These are the activations of a small neural network, seen along a few directions. Each row is one input.
In each table, some parts of the input vary, and every possible input appears once, in random order.
Descriptions start from the smaller parts, as in this example, which fits no table here: ring(5) and (point or line(9) or (values(2) and line(6))).
Shared parts are said once, and a part with two or three values counts as separate values.
(in the rows, 128 means zero)

Other details of the inputs vary at random and push rows far along three fixed directions, the same in every table; ignore that.

A family of inputs:
R1: [195 114 109 148 175 105 118 109 171 208 144  98]
R2: [151 127 134 122 160  60 118 103 130 173 163 123]
R3: [136 103 105 119 123 177 137 115  86  91 144 131]
R4: [107 141 122 132 104 118 126 133 114 116 121 142]
R5: [174 136  89 117 129 215 154 121 128 124  60 164]
R6: [124 111 105  93 105 178 144 125  67  62 150 150]
R7: [104 120 152 122 119 124 140 155 123 109 134 128]
R8: [109 128 128 120 100 124 141 155 127 106 132 123]
R9: [122 127 138 120 147  48  98 127 109 164 172 134]
R10: [ 89 148 119 126 116 146 120 127 139 130 103 142]
R11: [120 141 137 121 108 127 150 129 141  90 137 134]
R12: [151 140 121 101 111 158 160 142 115  84 122 155]
R13: [130 134 109 174 136 149 131  85 198 176  85  99]
R14: [103 148 139  95 112 144 147 132 141  86 133 149]
R15: [193 111 110 146 177 106 114 108 174 209 144 102]
R16: [148  85 120 131 150 107 112 104  95 133 188 112]
R17: [130 148  89 152 138 193 134 123 149 165  61 119]
R18: [ 83 146 117 145 101 107 114 118 155 142 120 118]
R19: [102 143 157 116 120  96 146 127 137  93 159 130]
R20: [167 124 124 109 156 122 105 147  87 143 133 132]
R21: [106 136 128 138 107 119 124 132 117 114 119 143]
R22: [148 136 108 151 146 213 126 135 135 138  59 112]
R23: [147 107 145 125 151  83 129 154 106 145 162 116]
R24: [119 138 131 129 112 100 136 108 138 119 134 133]
R25: [135 129 145 107 104 157 129 160  69  61 113 164]
R26: [150 121 137 133 136  85 100 139 102 137 151 115]
R27: [137 136 118  97 104 186 125 160  88  79  93 164]
R28: [150 108  74 143 136 229 137 102 126 131 100 107]
R29: [128 143 123  94 116 188 128 158  86  80  92 158]
R30: [126 135 123  95 100 152 133 154  76  81 112 191]
R31: [106 148 117 135 117 162 139 135 117 112  91 139]
R32: [165 108 124 113 136 105 132 161 100 138 150 130]
R33: [124  86 124 116 141  81  93  99 112 145 210 115]
R34: [154 101 141 129 139  81 126 154 109 141 161 122]
R35: [129 135 127 128 107 177 127 148 105  87  90 140]
R36: [108 135 127 142 112 101 119 128 122 128 130 133]
R37: [201 109 116 148 181 172 129 134  95 175  87 147]
R38: [189 111 142 119 153 111 143 136 102 119 154 151]
R39: [ 93 140 158 140 123 122 138 110 179 124 136 113]
R40: [141 118 125 133 142  58  94 123 121 179 161 133]
R41: [178 121 123 115 144  97 136 120  99 138 141 151]
R42: [ 76 156 139 122 108  91 134 102 156 118 137 122]
R43: [ 96 107 112 138 114 170 124  97 131 105 141 110]
R44: [ 81 137 130 136 113 118 133 140 162 135 130  92]
R45: [119 129 137 105 115 140 153 168  93  85 129 141]
R46: [226 109 117 136 193 173 153 132 118 162 108 135]
R47: [122 144 108 138 136 160 109 129 147 153  94  99]
R48: [157 126  97 128 148 192 149 154 132 150  84 114]
R49: [163 109 123 103 156 117 129 161 101 150 144 133]
R50: [105 141 129 137 119 168 137 135 118 109  87 150]
R51: [203 108 146 112 152 142 154 143  87 106 138 169]
R52: [ 75 153 121 135 113 111 114 120 152 145 120 118]
R53: [109 114 153 125 105 123 137 153 125 106 134 135]
R54: [150 118 140 134 137  86 100 139 101 136 151 119]
R55: [ 81 140 148 147 118 120 103 124 153 128 120  99]
R56: [107  97 130 128 116 148 120 101 110 101 162 123]
R57: [142 121 138 139 155  75 114 131  98 156 152 133]
R58: [189 116 141 113 162 134 151 128  76 119 122 171]
R59: [ 94 151 136 132 120 117 141 114 175 124 138 102]
R60: [110 139 129 126 107 109 106 136 125 120 133 113]
R61: [184  95 137 116 144 139 143 168  81 119 130 153]
R62: [145 133 119 162 157 190 146 107 195 163  82 103]
R63: [ 77 152 145 132 111  91 136 101 155 114 137 120]
R64: [ 94 144 140 128  97 100 140 109 140  98 134 137]
R65: [171 129 132 106 157 109 145 135 110 130 154 135]
R66: [114 146 142 116 121 129 153 130 136  93 137 130]
R67: [ 75 143 136 152 118 113 117 117 151 137 117 119]
R68: [113 142 117 117 101 157 112 143 124 107 103 132]
R69: [137 126 116  94 103 165 150 171  94  88 113 156]
R70: [101 140 139 144 112 116 137 112 181 119 136 109]
R71: [121 141 114 170 149 151 134  86 196 178  84  95]
R72: [126 117 113 164 131 163 132 133 181 165  92  93]
R73: [223 103 119 148 180 161 143 124 136 168 111 132]
R74: [ 90 114 103 122 106 151 118  99 135 113 157 109]
R75: [ 81 155 141 113 111 101 136 117 170 114 152 114]
R76: [110 145 132 103 120 115 136 114 127 113 130 149]
R77: [ 92 141 128 129 105 110 121  96 175 135 124 132]
R78: [159 114 160 128 159  80 130 111 109 147 155 145]
R79: [ 82 147 116 140  99 109 111 119 155 143 120 123]
R80: [ 92 150 128 126 112 128 112 133 135 119 119 105]
R81: [111 137 147 131 129 105 138 107 135 119 132 136]
R82: [113 128 152 130 107 127 110 139 113 100 126 132]
R83: [147 100 159 126 153  91 128 153 108 147 160 124]
R84: [ 97 135 129 106 111 127 137 154 129 113 133 122]
R85: [102 146 132 137 107 114 138 113 179 121 138 107]
R86: [135  88 111 126 149  93  94  95 122 163 198 103]
R87: [170 110 145 131 151  70 127 112 108 145 159 147]
R88: [106 140 132 116 106 131 133 119 171 112 134 133]
R89: [ 85 127 127 128 103 119 117 138 173 139 130 111]
R90: [145 123 145 130 151  87 103 140  97 139 152 114]
R91: [124 142 119 109 101 157 121 150 103  94 107 140]
R92: [172 111 135 157 176 130  99 126 129 185 116 101]
R93: [ 66 106 134 136 103 123 112  91 140 101 173 104]
R94: [121 145 106 164 145 149 134  86 195 181  87  90]
R95: [ 96 134 141 129 101 104 122 134 110 100 133 152]
R96: [130 129 117 176 139 151 128  82 202 179  83 105]
R97: [177  99 125 151 180 123 126 142 135 192 127 100]
R98: [136 142 119 102 106 142 148 124 111  96 113 165]
R99: [152 126 104 161 132 210 134 126 136 150  53 142]
R100: [ 99 128 137 101 115 124 130 155 126 112 138 133]
R101: [136 124 149 110 153  45 111 105 123 156 178 139]
R102: [ 77 151 125 146 113 111 120 118 149 140 120 112]
R103: [ 99 129 148 128 103  99 121 136 104 100 137 157]
R104: [111 146 137  99 121 124 142 129 139 103 144 138]
R105: [182 103 125 115 140 129 145 168  80 119 136 143]
R106: [180 121 123 119 138 131 118 153  71 120 126 138]
R107: [117 144 109 158 136 158 109 120 163 164  90  81]
R108: [105 141 139 132 123 113 111 136 121 117 130 108]
R109: [105 126 126 108 100 127 130 154 133 112 132 132]
R110: [118 127 153 135 114 107 134 105 139 117 132 144]
Each input here is: line(10) and (point or (values(2) and ring(5))).
Changing only the line(10) part turns R56 into R3. The same change can be made to R37. Which row results? -> R31
Changing only the line(10) part turns R27 into R106. The same change can be made to R33. Which row results? -> R28
Changing only the line(10) part turns R10 into R17. The same change can be made to R77. Which row results? -> R41
Which other rows agree with R67 in the line(10) part? List them by row number. -> R22, R35, R38, R43, R46, R72, R81, R87, R95, R97
Which other rows agree with R20 in the line(10) part? List them by row number. -> R5, R9, R15, R40, R49, R68, R76, R86, R104, R109
Which other rows does R75 become when the values(2) part takes its other values? List them by row number. -> R1
A walk changes only the ring(5) part. It starts at R63 and steps to R66. List the rest of the walk in order. -> R45, R108, R31
Which other rows does R75 become when the ring(5) part takes its other values? List them by row number. -> R2, R47, R52, R84

A family of inputs:
R111: [120 137 158 117 155  53 105 147 100 151 173 122]
R112: [127 132 135 118 121 133 119 117  98  93 144 120]
R113: [ 99 125 129 107  96 118 140 158 107  85 145 127]
R114: [ 97 143 112 142 115 141 122 122 116 114 113 109]
R115: [ 81 150 122 127 102 156 159 119 155  83 133 123]
R116: [103 101 154 127 128  77  96 109 149 152 175 101]
R117: [109 110 146 161 134  45  67  82 160 176 190  81]
R118: [ 86 118 155 107 105 108 100 125 108  88 176 137]
R119: [125 119 119 172 141 101 111  80 166 176 146 108]
R120: [179  98 119 116 134 168 132 143 111 120 127 129]
R121: [161 120 126 113 165 144 150 125  87 123 144 149]
R122: [ 99 132 146 117 105  94 152 108 113  89 155 141]
R123: [194 102 102 127 147 186 168 137 114 133 110 153]
R124: [119 136 172 109 123  29 133 140 138 115 183 127]
R125: [197 120 147 123 158  83 117 132  77 128 147 173]
R126: [180 106 120 111 139 165 139 142 106 118 130 121]
R127: [140 115 127 119 127 100 128 138  74 117 139 133]
R128: [187  90 137 115 151  96 102 139  82 128 191 135]
R129: [150 133 125 118 143 173 145 156 114 143  79 140]
R130: [ 82 125 105 145  91 167 132 138 173 123  97 103]
R131: [121 158 113 143 126 176 138 151 158 136  85 105]
R132: [ 52 148 129 121  86 120 128 146 132  78 149 107]
R133: [175 146 121 120 144 157 141 154  69 116  92 153]
R134: [170 134 125 158 178 105 120 118 179 190 130  90]
R135: [161 145 124 143 142 159 148 116 151 143  69 128]
R136: [101 132 134 144 127 127 117 136 166 168  99 116]
R137: [101 122 113 158 159 109  95 111 157 187 139  72]
R138: [173 127 123 128 136 143 125 167 100 132 120 153]
R139: [147 151 148 131 148  89 126 116 122 126 135 131]
R140: [ 92 138 118 144 114 165 117 112 183 123 124  76]
R141: [152 131 106  66 138  97 117 129  87 135 162 166]
R142: [167 104 118 143 152 111 134 119 127 155 168 134]
R143: [114 123 117 137 108 126 111 129  92 109 129 141]
R144: [143 148  81 113 123 130 115  96 146 161 112 131]
R145: [121 112 109 159 125 124 112 114 143 161 108 105]
R146: [101 142 139 138 123 150 138 117 185 136  83 131]
R147: [101 137 151 153 142  83  99 104 181 165 142 119]
R148: [134 105 103 139 139 174 126 135 130 155  90 123]
R149: [103 147 134 139 103 145 147 129 194 120  94 121]
R150: [ 70 160 149 126  82 105 135 136 136 101 110 128]
R151: [149 145  72 107 127 162 127 116 162 157 106 125]
R152: [166 129 130 114 136 133 146 171 107 132 115 135]
R153: [138 149 130 138 162 156 132 119 159 147  93 120]
R154: [110 113 129 155 118 115 101  92 172 159 131  87]
R155: [ 48 135 134 116  92 129 129 136 133  96 125 118]
R156: [ 92 132 143  96 107 142 167 127 106  74 138 160]
R157: [169 123 117 142 164 125 141 103 107 146 140 128]
R158: [143 109 138  96 133 154 132 137  90 102 135 136]
R159: [166 114 135 140 149  81 117 154 140 183 141 115]
R160: [158 116 115 127 141 149 163 127 134 132 132 128]
R161: [ 56 134 124 123  88 157 117 137 117  82 119 142]
R162: [138 110 155  98 153  83 102 128  79 115 195 123]
R163: [151 130 141 138 167 111 130 115 166 177 112 113]
R164: [145 115 102 151 151 192 139 106 145 155 103 138]
R165: [102 144 134 129 115 152 119 149 121 118 103 152]
R166: [160 132 142 117 124 128 147 132 107 102 101 168]
R167: [116 114 136 114 121 139 154 121 116 107 137 158]
R168: [135 118  88 156 127 191 121 139 145 144  97 114]
R169: [128 145 138 123 109 140 138 142 140  92 121 154]
R170: [148 138 127 132 119 138 122 148  88 117 105 163]
R171: [ 83 135 147 105  79 130 131 119 113  63 136 126]
R172: [ 75 148 150 127  78  99 127 138 131 100 113 141]
R173: [153 112 127 126 128 130 152 115 101 115 131 156]
Describe the family of inputs behind these rows. -> values(3) and (point or (line(4) and ring(5)))
Changing only the values(3) part turns R138 into R170. The same change can be made to R130. Which row results? -> R145
Which other rows does R117 become when the values(3) part takes its other values? List them by row number. -> R118, R128
Which other rows does R131 become when the ring(5) part takes its other values? List them by row number. -> R115, R132, R134, R140

A family of inputs:
R174: [ 56  96 134  81  74 108  97 139  49  43 211 132]
R175: [ 59 158 133 140  77 195 143 142 145  74  61 127]
R176: [159 127 143 105 129 116 142 119  82  96 141 174]
R177: [ 25 152 151 172  93  74  90 100 195 150 131  82]
R178: [138 123 122 170 159  83  84 108 153 207 129 104]
R179: [ 32 163 147 125  84  74 110 136 181 126 147  98]
R180: [170 121 123 116 159  69 112 146  96 173 154 135]
R181: [ 93 165 129  87  80 164 167 130 104  36 107 184]
R182: [167 105 149 149 160  92 127 114 133 159 151 121]
R183: [177 120 118 118 154  99 114 139  89 155 131 153]
R184: [144 130 142 101 136  59 137 116 117 131 179 144]
R185: [147 142  90 157 140 235 141 151 178 165  33 100]
R186: [187 111 134 124 150 132 130 172  79 129 117 142]
R187: [164  84  69 126 139 250 133 105  94 109 125 114]
R188: [167 116 135 136 152 139 147 135 135 137 126 127]
R189: [157 126 122 129 156 112 139 118 171 171 138 113]
R190: [113 139 120 154 134 154 142 112 213 156 103  87]
R191: [149 126 144 116 128 151 150 121  91  87 121 170]
Changing only one part turns R181 into R183. The same change can be made to R189. Which row results? -> R179
Describe the family of inputs behind these rows. -> values(2) and (point or ring(8))

A family of inputs:
R192: [164 135 133 127 150 195 159 117 135 119  75 152]
R193: [122  99 106 119 110 135 115 147 101 135 146 124]
R194: [ 89 111 125 161 128  72  77  93 142 162 173  67]
R195: [136 143 126 113 146 129 111 148 119 150 116 135]
R196: [180 103  80 122 142 217 114 138 109 143  94 119]
R197: [209  94  64 144 182 171 103 120 112 204 115  89]
R198: [179 133 119 121 138 121 121 127 131 149 116 151]
R199: [157 103 161 133 162  66 144 121 117 152 161 146]
R200: [157  91 141 157 176  88  99  88 153 179 183  84]
R201: [118 152 145 103 101  38 124 126 108 101 173 154]
R202: [ 98 165 145 113  76 115 142 126  99  52 117 174]
R203: [160 144 133  80 137 126 171 137  88  88 133 169]
R204: [171 124 143 149 147  77 101 108 135 165 138 135]
R205: [ 62 119 134 146  91 161 146 111 159  91 135 116]
R206: [190 110 101 123 152 215 158 119  77  95 115 142]
R207: [ 60 111 126 145  81 143 110 126 129 107 129 113]
R208: [ 91 143 119 137 112 162 162 115 202 142  86 123]
R209: [195 100 103 113 164 180 136 124 117 133 140 129]
R210: [ 68 164 164 162  88 132 135 163 201 108  89  78]
R211: [152  88 127 144 151 105  77 113 106 162 164  97]
R212: [ 84 127 146 155 136  79 102 133 139 166 133 114]
R213: [103 142 123 108 114 151 143 169 103 112  99 159]
R214: [161 126 131  91 107 104 150 163  73  88 134 197]
R215: [ 60 165 142 151 108 129 148  83 195 121 104 104]
R216: [118 121 149 158 120  46 111 114 149 156 152 134]
R217: [106 150 140 105 134  55 109 143  96 135 165 129]
R218: [141 143 167  96 111  92 147 205 109  88 141 129]
R219: [106 157  99 177 151 180 113 106 177 184  55  87]
R220: [102 157 146  78  96 160 169 136 126  56 110 172]
R221: [ 77 141 113 115  99 152 143 106 157  87 148 106]
R222: [118 147 120 153 146 183 110 125 148 157  68 117]
R223: [162  90 126  99 137 116 145 145  83 109 189 151]
Changing only one part turns R208 into R199. The same change can be made to R197. Which row results? -> R194
Describe the family of inputs behind these rows. -> values(2) and (point or (values(3) and ring(5)))
Which other rows does R222 become when the values(2) part takes its other values? List them by row number. -> R195
Which other rows does R222 become when the values(3) part takes its other values? List them by row number. -> R212, R219
